Each row below holds a small network's activations on one input, seen along a few directions.
Each table varies a few parts of the input and shows all the possible inputs, shuffled.
A made-up example of a description, with smaller parts first: line(4) and (point or line(11) or (values(2) and ring(8))).
Shared parts are said once, and a part with two or three values counts as separate values.

Other details of the inputs shift rows strongly along two fixed directions, in all tables alike. That doesn't count.

Table:
R1: [ 12  19   1  13 -17 -11 -13   0   2 -15   2 -18  -2  -7  -9]
R2: [ -4 -16  11 -20   5   2  14  12  29  30   8  30  -8   3 -13]
R3: [ -6 -23  10  -9  10  -1   6 -22 -17 -32 -29   2   2  -2  23]
R4: [  7  16  -7   2   6  28 -20  16 -19 -13 -10 -19  -3 -11 -21]
R5: [ 10  16 -13   0 -10  -5  -2   5 -11 -30  -5   4   1   5 -12]
R6: [ 21  28 -13  12   1   0   3  -3  -7 -12  -7  -3  13  -2  -7]
R7: [  7 -18   3   6  21  -6   7  14  26  41  10  17   4  18  -4]
R8: [-14 -17  -4   5  23   3  13   1  12  45  17  16   4  15  -2]
R9: [  3 -46  30 -11  23  -8  -8 -17   2 -31 -38   2   0   1  49]
R10: [ -8   5   2   7 -10  -4   7 -11   0   8   5  -2  -3  -2 -23]
R11: [-16  -5  -3 -15  -5   7   8  10   6  27  22  12  -5  -3  -5]
R12: [-10 -12   4 -18  -1   7  17   3  11  26  10  22  -7  -2 -11]
R13: [ 11  25 -17  12  -1   5   9 -11 -17  -8  -3  -6  12  -3  -7]
R14: [  9  23   2  10 -15  -8  -4  -8   0 -18  -4 -10   1  -8 -19]
R15: [ 12  25 -15  16  -1   1  -6   4 -12  -5   6 -17  10   2  10]
R16: [-19  -4   2   7  -5  -5   1  -4   6  23  17  -2  -4   2 -15]
R17: [-12 -39  42   0  18  -8  -9 -31   5 -14 -34 -19  -2 -12  51]
R18: [  1  12 -17   4 -14  -3 -13  11 -16 -22   6 -11  -2   9   6]
R19: [ -8  -6   2 -13  -6   5   0  17  14  24  18   7  -9   1   5]
R20: [ 16  21  -6  -7 -19   1  -7  13   0 -17   4  -7  -1 -15   3]
R21: [-13  -4 -13  -1  -4   0  -1   3 -14  -8   8   1   0   9   0]
Each input here is: point or (values(4) and ring(5)).
Question: Start at R18 and move only the ring(5) part, one step at a time. The first step leads to R21. Which rows follow, in order?
Answer: R3, R5, R9
Question: Change only the values(4) part in R1. List by row number the other rows that result.
Answer: R7, R9, R20

Table:
R22: [  8  -1 -18   4   8   0  12   2 -14  -4  -3   9   7  21  15]
R23: [-13 -32 -12   1  32  -3   6  16  10  31  13  31   5  35 -10]
R24: [ 15  31 -37  16  -4   9 -11  10 -40 -37  -4 -18   9  11  -7]
R25: [-18  10  -6  16 -11 -10  -4  -5   2  18  24  -7   1   1 -31]
R26: [-18  11  -9  15 -19   0  11  10  16  56  37   5 -16  20 -45]
R27: [ -6  10   1 -36 -24  19  -6   4 -20 -39  -6  -6  -7 -35  12]
R28: [-39 -34  19 -31 -22  -2   5  11  23  30  26  20 -29   0 -15]
R29: [-21 -59  17 -43  13   7   3   8   1 -15 -18  28 -15   9  38]
R30: [  6 -33  29  -5  26 -16  12 -20  26   1 -25  22   6   0  13]
R31: [ 18  34 -13  20 -13   3 -27  11 -16 -22   2 -36   3  -8   1]
R32: [ -9  30 -16  22 -25   0  -7   0 -11   9  23 -22  -6   0 -39]
R33: [  0  -6   1   9   4   1  -2  25  28  52  23   6 -12  23  -9]
R34: [  8  23 -40  11  -2  -6   4  13 -17 -11  18   8  13  20 -10]
R35: [  8 -37  38  -6  26   0  12 -19  23   7 -39  14  -6   5  17]
R36: [-13 -17  28   6   6 -14   0 -48  -8 -28 -26 -21   9 -22  40]
R37: [  7 -25  11  -1  27   9   2 -24 -26 -38 -48  -9   7   7  56]
R38: [-16 -24   8 -30 -16   0 -10  40  29  27  30  19 -25   5  -3]
R39: [ 10  34 -16   8  -5  19  -7  -3 -29 -20  -5 -24   9 -21 -11]
R40: [  2  36  -8  17 -32  -7   2 -22 -20 -18   6 -28   3 -13  -1]
R41: [ -3 -15  21  -5  29   9  -4 -32 -16 -28 -35 -12  19 -29  35]
R42: [ -7  15 -25   1   2   3  16  19  16  50  42  25   6   7 -41]
R43: [ -9 -35  29 -11  33  18  15 -20   7  21 -27   7   0  -7  29]
R44: [  3  17 -13  -1  -2  10  17   4   1  27  17   9   5  -2 -13]
R45: [ 14  26  -3 -26 -41   1 -10  14  -9 -52  -7  -1 -13 -22 -15]
R46: [  1 -42  36  -5  35 -11   3 -19  23   0 -32  18   5  -1  10]
R47: [ 21  32  -9  14 -16  -6 -11   2  -9 -17   2 -26   6  -8  21]
R48: [ -3 -18  11   8  20  -9 -15   7  18  18   5  -2   4   5  11]
R49: [ 23  23  -2  11  -6   0  -8  -4  -9 -31 -20 -14   3  -9 -19]
R50: [ 12   2  -3   2  -3 -10  20  14  31  40  15  31  -6  20 -36]
R51: [ 20  43 -20  19 -18 -12 -19   6 -11 -27  12 -28  13 -11   8]
Question: The inputs of R26 and R43 match in every part but one. If R32 is changed in the same way as R26 into R43, which row does it become?
Answer: R39
Question: Describe the family of inputs behind these rows.
Answer: values(5) and (point or ring(5))
Question: Change only the values(5) part in R22. List by row number the other rows that result.
Answer: R40, R44, R47, R50
Question: List by row number the other rows that have the values(5) part in common with R50.
Answer: R30, R35, R45, R46, R49

Table:
R52: [-20 -28  13 -13   9   6 -14  -4  -7  -6  -5 -10  -2 -11  35]
R53: [ 10 -19  29 -11  -1  -9   4 -16  12 -12 -24   5  -4 -14   9]
R54: [  0  30 -25   2 -33  11 -13  17 -24  -8  22 -23  -8  -7 -12]
R55: [-11 -14  -9   9  -4 -10   5   1   3  25  17   4  -5  22   0]
R56: [-16 -28   7   4  14 -13  -5 -16  -4  -5  -6  -4   6   8  37]
R57: [ 20  48 -26  11  -5  13   5   6 -12  -7   3  -4  11  -5 -24]
R58: [ 19  38 -20  21  -7  -3 -14  13  -3  -1  18 -21  11  -6  -9]
R59: [  7  41 -15  -2 -28   2   6   0  -7 -20   5   1  -1 -13 -36]
R60: [  8  25 -10  13   9   8  -3 -21 -31 -29 -13 -25  23 -20  18]
R61: [ -4 -31  16  16  31  -6 -16 -15  -3 -16 -28  -7   5  10   1]
R62: [ -8 -21  25 -16   5   8 -11   4  10  -6 -14  -6 -13  -7  33]
R63: [ 30  26  -4   9   7  -1 -13  -6 -14 -36 -20 -19  20 -19  18]
R64: [ 13  32 -20   0 -33   7 -15  27 -12 -13  19 -21 -11  -6 -12]
R65: [ -6 -14  36  -5  -2  -9  -3 -19  19  -8 -17  -7  -9 -15  18]
R66: [-17  -5  -9   1   4  -2  15   0   1  18  11  17  -1  23  -6]
R67: [ 12  -2  -8   3  17   9  17   3   8  29   1  16   5   7 -16]
R68: [ -1 -14  -8 -20   1  15  10  19   2  15   6  20 -11   5 -14]
R69: [ 12  -9  -7   0  -2 -12   7  14  12  12   6  20  -3  24  -8]
R70: [ -2 -19   7  -8  17  -1  12 -13   0 -16 -24  17   2  11  22]
R71: [-15  -8 -18   3   6  -7  10   5  -4  15  20  16   6  21  -7]
R72: [  5  -3  -4  -2   0 -10   5  16  18  11   6  23  -4  25  -7]
R73: [  2 -20  20 -13   4  -1  14 -24   3 -13 -25   9  -3 -15   4]
R74: [  8 -28  20 -22   7   7  -4   5   3 -11 -22   6  -8  -6  24]
R75: [-20 -10 -12 -15   2  12   1  17  -6  17  22  11  -3   3  -9]
R76: [ 22 -13  18   2  22   1   3 -11   7   1 -27  -1   8  -6  21]
R77: [ 18  13  -4  12 -14 -12 -10  -9 -17 -39 -13 -25   2  -1  28]
R78: [-19 -15  27 -10   3   1  12 -29   2  -4 -17   3  -1 -14   9]
R79: [ 14  25  -8  15   2  11   4 -23 -32 -23 -17 -27  17 -18  13]
R80: [ -3 -10  -8   7   2 -17  -5  16  16  15  21   9  -2  22   2]
R81: [  0 -16   0  21  14  -3  -6   4   5  17  -4   2  -7  26 -37]
R82: [ -7  -8   3  19  15  -1  -8   5   9  13  -5   3  -7  25 -36]
R83: [ -8  35 -20  -1 -30  13 -15  17 -18  -9  20 -20  -8  -7 -10]
R84: [  7  35 -10   8 -31 -13 -14   8   1 -15  21 -17  -1 -15 -22]
R85: [-15 -12  -7 -14  -3  15   9  13  -6  23  15  10 -10   5 -11]
R86: [  9  16  -1  -6 -10  -3  -1 -19 -17 -47 -18  -8   9 -27   1]
R87: [  5 -28   5  -6  16  -3  14 -15  -5 -14 -24  15   2  11  23]
R88: [ 29  34   2   9   1   5  -8  -8 -10 -32 -25 -19  14 -16  14]
R89: [  5 -11  -9  -2   6 -15   0  18  14   9  11  23   3  23  -4]
R90: [-21 -10   6   0  -7 -11  -1  -4  14  24  22   3  -4  -4 -14]
R91: [ -4  19   0   0 -14  -3  -2 -25 -26 -40  -9 -19  11 -28   4]
R92: [-8 -1 -7 15 14  0 -3  3  7 36 20 -3  8  4 -3]
R93: [  7  -8  25   8  21   2  -4 -13  14   5 -20 -12   3  -7  31]
R94: [-21   0  11   1 -14  -5   3  -6  16  25  16   2 -10  -3 -17]
R95: [ 11  41 -23  16 -27 -10 -10  15  -6 -17  17 -14  -2  12  -8]
R96: [  1 -20  31  -3  -5 -11  -1 -19  14  -5 -16  -9  -9 -15  16]
R97: [-15  -8   8   2 -15  -7   6  -7  12  28  17   1 -10  -2 -18]
R98: [  4  30 -33  13 -21  -2   8   1 -28 -13  15  -7   5  11 -15]
R99: [ -5 -27   7 -25  17  12  -1   1  -6 -18 -18  11   0 -10  23]
R100: [-13  -4   3  -3 -11  -1  17  -8   4  22  13  10  -6  -2 -27]
R101: [-21  -4  -4 -16  -2  17   6  13  -2  19  14  11  -9   5 -10]
R102: [ 21  41 -32  12   0   7   1   9 -15  -9   9  -4  17  -7 -22]
R103: [12  3  0 15  7 -1  2  9 17 35 12 -4 -1  7 -7]
R104: [ -1 -19  17  11  20   4   2 -23  -1  15 -15 -15   6  -7  29]
R105: [-9  5  0 14  9  6  3  0 12 39 14 -3  2  6 -5]
R106: [  2 -16  34 -14   2  -7   2 -15  19 -12 -26   9  -4 -13  10]
R107: [ -8  -7  -4 -22   3  17   7  20   7  13   5  23 -11   5 -13]
R108: [ 15  19   3 -15 -14  11 -15   8 -15 -45 -21 -13  -2 -17  18]
R109: [ -8   7  -4   8  14  12  14  -3   4  33   9   7   7   6 -12]
R110: [-17  -4  -7   8  -3  -8   3   3   6  22  17   6  -5  22   0]
R111: [ -2  -8 -20  -3   9  -7  10  12   3   7  12  26   4  21 -11]
R112: [  1  -8   9  -9  -4 -13   1   9  24  12  10  19  -2  -2 -21]
R113: [  1  -9  -5 -18   0   4  -9  32  12  10  14  17  -6   5  -9]
R114: [ -6 -25  17 -15   8   3 -17   7   4 -11  -7  -8  -5 -10  34]
Question: Describe the family of inputs behind these rows.
Answer: values(3) and (point or (values(4) and ring(5)))
Question: The inputs of R114 and R64 match in every part but the values(3) part. If R56 is changed in the same way as R114 into R64, which row does it become?
Answer: R55
Question: Change only the values(4) part in R105. List by row number the other rows that result.
Answer: R83, R94, R110
Question: Change only the ring(5) part in R67. List by row number the other rows that result.
Answer: R76, R79, R103, R104
